A small network was shown many inputs. Here are its activations along a few directions, one row for each input.
Each table varies a few parts of the input and shows all the possible inputs, shuffled.
Descriptions start from the smaller parts, as in this example, which fits no table here: one of 3 separate values, together with either a single point or one of 9 places along a line or (one of 4 places along a line, together with one of 8 places around a ring).
Shared parts are said once, and a part with two or three values counts as separate values.

Other details of the inputs vary at random and push rows far along two fixed directions, the same in every table; ignore that.

Table:
row 1: [  1   6 -36  12   1  -3  25  20   6  14  10   1  -3]
row 2: [-27  20 -42 -12 -12  -7  13  12   7  23  36   1 -31]
row 3: [ 26   5 -14   4 -18 -29  -4   7  10  10 -18 -28   2]
row 4: [  1  16 -32   9   7  -9  14  18  13  12   5   9 -12]
row 5: [  9  -8  23   6  24   9 -12  -1 -12 -16   3  20   4]
row 6: [-11  -6  24  18  19  17  10   2  -4  -4  14  31   6]
row 7: [-50  -6  11  -7  10  32  13 -10  -4   4  30  30  -9]
row 8: [ -6  -8  19   6  28  27   2  -4  -9 -16   0  31  10]
row 9: [-2 -6 22 17 15 11  2  1 -3 -6  4 24  2]
row 10: [  2 -21  55 -13 -20  -5 -49 -38  -5 -19 -33 -18  -7]
row 11: [  0 -18  24   4  18  11   2   8 -17  -4  12  23  30]
row 12: [-31   4  14   7  16  28  29   6   5   5  21  35  15]
row 13: [  9 -17  17   8  17  15   0   2 -18 -13   9  13  13]
row 14: [ -6  23 -38   6   3   2  24  11  20  10   1   2 -14]
row 15: [ 35  12 -34  -9 -13 -28 -14   4  10   1 -37 -35  -1]
row 16: [  9 -16  20  10  17  13   3   0 -16 -12   9  11  15]
row 17: [ -5  13 -55  10   3  -6  33  29  10  22  16   6  -6]
row 18: [ 28  10 -17   1 -14 -32  -2   9   8  10 -14 -31   4]
row 19: [ -4  19 -35   6   5   1  19  11  17   8  -5   5 -13]
row 20: [ 29  11 -41   9 -15 -28   3  11  13   9 -19 -31 -13]
row 21: [ 26  17 -10  -1 -18 -25 -12  -6  21   0 -36 -32 -10]
row 22: [-20 -26  33  -7 -11   2 -15 -10 -16   3  15   4   7]
row 23: [-24  -3   4  -2  21  31  32  11  -8   3  32  29  27]
row 24: [ 39   3 -29   0  -3 -24 -15   8  -1  -4 -22 -28  -8]
row 25: [-12  20 -52   2  -5 -12  40  32  16  33  27   1   3]
row 26: [ 33  22 -33  -7  -4 -21 -14  -3  16  -8 -29 -32 -20]
row 27: [ -4 -12  26  10   3  17  11  -5  -4  -4  -4  12  21]
row 28: [ 22  10 -26   0 -20 -20   0   3  16   7 -30 -30  -2]
row 29: [-18 -28  22  -1  -4  11 -11 -12 -19  -2  15   8  -2]
row 30: [-23  -2   7   0  21  30  34   9  -6   3  32  26  27]
row 31: [  9   7 -10 -10 -31 -34 -35 -14   5   2 -20 -35 -37]
row 32: [-23 -26  26   0 -11  11 -10 -13 -21  -3  15   8  -5]
row 33: [-11  36 -56 -14   7  -5  29  23  21  20  18  -1  -5]
row 34: [-34  18 -22 -19 -22  -8   5  -2  13  19  13 -10 -22]
row 35: [-38 -20  32  -9 -12  23  -1 -16 -16   1  17  13   5]
row 36: [ -3  -1  24  12  17  19   6 -10   0 -13  -4  17   6]
row 37: [ 29  10 -28 -10 -10 -21  -9   4   8   0 -27 -31   1]
row 38: [ 34  17 -17   7  -6 -31 -15   0  13  -2 -24 -27 -16]
row 39: [-24   5   6   3  30  34  29   4  -2  -6  29  34   9]
row 40: [ 31  15 -14  -2 -20 -30 -21  -5  21  -2 -47 -32 -12]
row 41: [-23 -11  10  12  15  17  29  18  -7  12  29  35  27]
row 42: [  2 -14  18  18  14  13  11   3 -12  -6   9  15  16]
row 43: [  3  -6  22   2  22  20  -7  -8  -7 -21  -7  19   5]
row 44: [ -4 -16  23  10   4  15   6  -2  -5  -5 -10  16  22]
row 45: [ -4 -14  24   2  16  14   9   8 -15  -3  23  20  28]
row 46: [ 27  22 -13  -3 -14 -28 -11  -6  20  -1 -33 -35  -7]
row 47: [ 12 -23  56  -5 -19   4 -53 -43 -14 -32 -37 -13 -17]
row 48: [-36  15 -52 -20 -18  -3  25   9  12  31  28 -10 -13]
row 49: [ 18 -33  59 -10 -32  -3 -55 -41 -20 -27 -38 -26  -1]
row 50: [-10  33 -54 -12   8  -5  27  23  20  21  13   3  -3]
row 51: [ -1  -1  33  -2  14  15  -2  -9  -2 -14   0  10  15]
row 52: [ 47  12 -20  -1  -2 -35 -33   1   7  -8 -36 -27 -18]
row 53: [ 39 -24  42   1  -1 -14 -39 -11 -18 -22 -30 -14  20]
row 54: [ 41 -14  45   7   9  -8 -44 -19 -12 -33 -31  -8   0]
row 55: [-31  21 -50 -12  -7 -11  16  14  13  29  33  -1 -31]
row 56: [-37  -8  34 -13  -6  23  -3 -15  -8  -2  21  19  -2]
row 57: [ 16  -8 -13  -8 -32 -23 -28 -10  -7   0 -13 -35 -26]
row 58: [ -2  28 -46  -2  14  -7  25  22  13  15  28   3 -12]
row 59: [ 39 -22  48   3  -2 -13 -34 -15 -15 -22 -27 -18  22]
row 60: [-37  12 -43 -15 -24 -15  21  17   5  35  38  -8 -15]
row 61: [ 32 -30  37  12  13   4 -29  -9 -24 -26 -24   5  15]
row 62: [-43 -14  15  -9  -5  19  14   4 -17  14  50  24   7]
row 63: [-13  -8  24   9  11  22  21  -1  -6  -2  11  19  28]
row 64: [-43 -10  28  -5   0  27   0 -18  -9  -4  17  22 -11]
row 65: [ 21  18 -22   5  -8 -14  -3  -3  20  -1 -29 -22 -18]
row 66: [ -5   0  26  -4  16  18   0  -5  -3 -11   4  15  14]
Each input here is: one of 6 places around a ring, together with either one of 3 separate values or one of 8 places along a line.
Question: The inputs of row 42 and row 36 match in every part but the place on the ring of 6. If row 61 is changed in the same way as row 42 into row 36, which row does it become?
Answer: row 8
Question: The inputs of row 55 and row 29 match in every part but the place on the ring of 6. If row 9 is changed in the same way as row 55 into row 29, which row does it become?
Answer: row 1
Question: List by row number the other rows that have the place on the ring of 6 in common with row 34.
Answer: row 10, row 12, row 21, row 33, row 40, row 46, row 50, row 51, row 56, row 66
Question: Which other rows does row 35 become when the choice among 3 separate values takes its other values? List them by row number.
Answer: row 48, row 49
Question: Which other rows does row 63 become when the place on the line of 8 takes its other values? List them by row number.
Answer: row 15, row 23, row 27, row 28, row 30, row 37, row 44
Question: List by row number the other rows that have the place on the ring of 6 in common with row 59.
Answer: row 3, row 11, row 18, row 22, row 25, row 41, row 45, row 53, row 60, row 62
Question: Which other rows does row 52 become when the place on the line of 8 takes its other values? List them by row number.
Answer: row 4, row 5, row 6, row 9, row 38, row 54, row 58

Table:
row 67: [  9 -12  33  13  14  14  -7  -9  -5 -19 -11  15   7]
row 68: [ 35  -2  -3   6 -10 -22 -18   0   3  -6 -34 -22   3]
row 69: [ -4   4 -10   2  13   3  17  16   1   8  17  13  13]
row 70: [ 10  14  -2  -4 -18 -14 -24 -16  15  -6 -32 -21 -30]
row 71: [ 22  10 -16   0   0 -18  -6   8   9   2 -11 -16  -1]
row 72: [-26   9 -13  -6  -5   5  18   4   8  15  15   3   1]
row 73: [-20   9  -1 -13   6  15  -5  -9   3  -6   6  12 -17]
row 74: [ 23  -7  -5  -8 -22 -29 -31  -6  -4  -3 -19 -33 -16]
row 75: [-13  -1   7  -6  -6   4   6  -1   2   5   6   0   7]
row 76: [ -3  22 -44  -1   6  -1  23  12  15  11  10  -5 -12]
row 77: [ -5 -12   6  -3  -4   0  -5   1 -14   2  15   1   1]
row 78: [ -8 -24  32   2  -3   6 -19 -12 -18  -8   5   8   1]
row 79: [-19  -2  10  -2  -8   5   5  -8   4   6   3   2   1]
row 80: [-9 -2 -2 -3 -9  4 10  4 -6  8 17  2  6]
row 81: [ -4 -17  39  -2  -6  10 -10 -14 -10 -10  -5   3  17]
row 82: [ 27   9  -4   0   0 -20 -15  -2   4  -6 -21 -17  -5]
row 83: [ -4   7 -11   8  11   6  19  11   3   3   9  14   3]
row 84: [ 0 -6 -1  2  7  7 10  5 -5 -1  3  8 14]
row 85: [-12  12 -46  -7 -16 -19  10  10   8  24  17 -15 -26]
row 86: [-1 -3  0  3 10 11 10  3 -3 -1  4  9 10]
row 87: [-3  6  3  4 19 10  9  3  2 -2 13 16  3]
row 88: [  6 -13  31   7  12  14  -8 -10 -12 -18  -9  11  11]
row 89: [ 0  0 -3 10 10  8 14 10  2  3  4 13  9]
Question: What is each input in this table made of?
Answer: either one of 2 separate values or one of 9 places along a line or (one of 3 separate values, together with one of 4 places along a line)
Question: A walk changes only the place on the line of 9. It starts at row 85 and steps to row 78. List the rest of the walk in order.
Answer: row 74, row 77, row 80, row 81, row 75, row 72, row 79

Table:
row 90: [-2  8  0  9  7  6  7  0  9 -2 -7  9 -6]
row 91: [  7   3  -2  -8 -27 -20 -21 -13   7   2 -23 -28 -18]
row 92: [ -8 -15  20  14   7  15  13   3  -8  -1   9  20  16]
row 93: [-22  10   1   4  12  16  23   4  10   6  14  21   3]
row 94: [-29 -10  13   4   0  19   8  -4  -6   3  18  21  -4]
row 95: [-13  -8  -8   4   0   2  13  10  -7  11  23   9   1]
row 96: [ 24 -10  29  -1   5  -4 -20  -8  -7 -17 -20  -7  17]
row 97: [-17  -5  -4  -1  -4   0  12   9  -5  14  24   6   5]
row 98: [ -8   5   2 -11   4   3  -4  -3   0  -1  10   3  -4]
row 99: [ 20  15 -47  -2 -11 -21   9  13  13  11 -12 -27  -7]
row 100: [ 26  22 -52   3  -7 -32   6  20  17  14 -10 -24 -14]
row 101: [ 16   0   2   2  -5 -14 -23  -8   1  -8 -16 -12 -19]
row 102: [ -4 -13  35 -10 -11   6 -23 -23  -8 -12 -13  -5   2]
row 103: [ 10 -12  17  -3 -11  -1 -26 -20  -6 -15 -24 -13 -10]
row 104: [ -2  14 -29  -6   8  -2   5   7   4   3  11   1 -17]
row 105: [ -6 -11  -3  -1   6   7   5   6 -13   2  17   8   6]
row 106: [-11  -5  15   8  18  14  16   9  -5   2  19  25  19]
row 107: [-11   8 -23   2  -5  -3  25  14   7  18  14   0   6]
row 108: [ 17   2  23  -3  -1  -2 -20 -17   6 -17 -32 -12   3]
row 109: [ 11  12 -31   2  13  -3  15  17   4   5   7   2   2]
row 110: [  6 -24  41  -5  -5   2 -24 -14 -19 -13  -5  -3  16]
row 111: [ 25   5   8   4   3  -3 -19 -13   6 -19 -35 -11  -7]
row 112: [-19 -12  24   1  11  25  18   2 -10   1  19  23  28]
row 113: [ -7  18 -29  -7  -5 -12   5   8  11  13  11  -7 -19]
Question: What is each input in this table made of?
Answer: one of 4 places along a line, together with one of 6 places around a ring
Question: The inputs of row 97 and row 106 match in every part but the place on the ring of 6. If row 110 is changed in the same way as row 97 into row 106, which row does it become?
Answer: row 96
Question: Which other rows does row 94 become when the place on the line of 4 takes its other values? List them by row number.
Answer: row 91, row 102, row 103
Question: Which other rows does row 95 become when the place on the ring of 6 takes its other values? List them by row number.
Answer: row 90, row 92, row 94, row 100, row 101
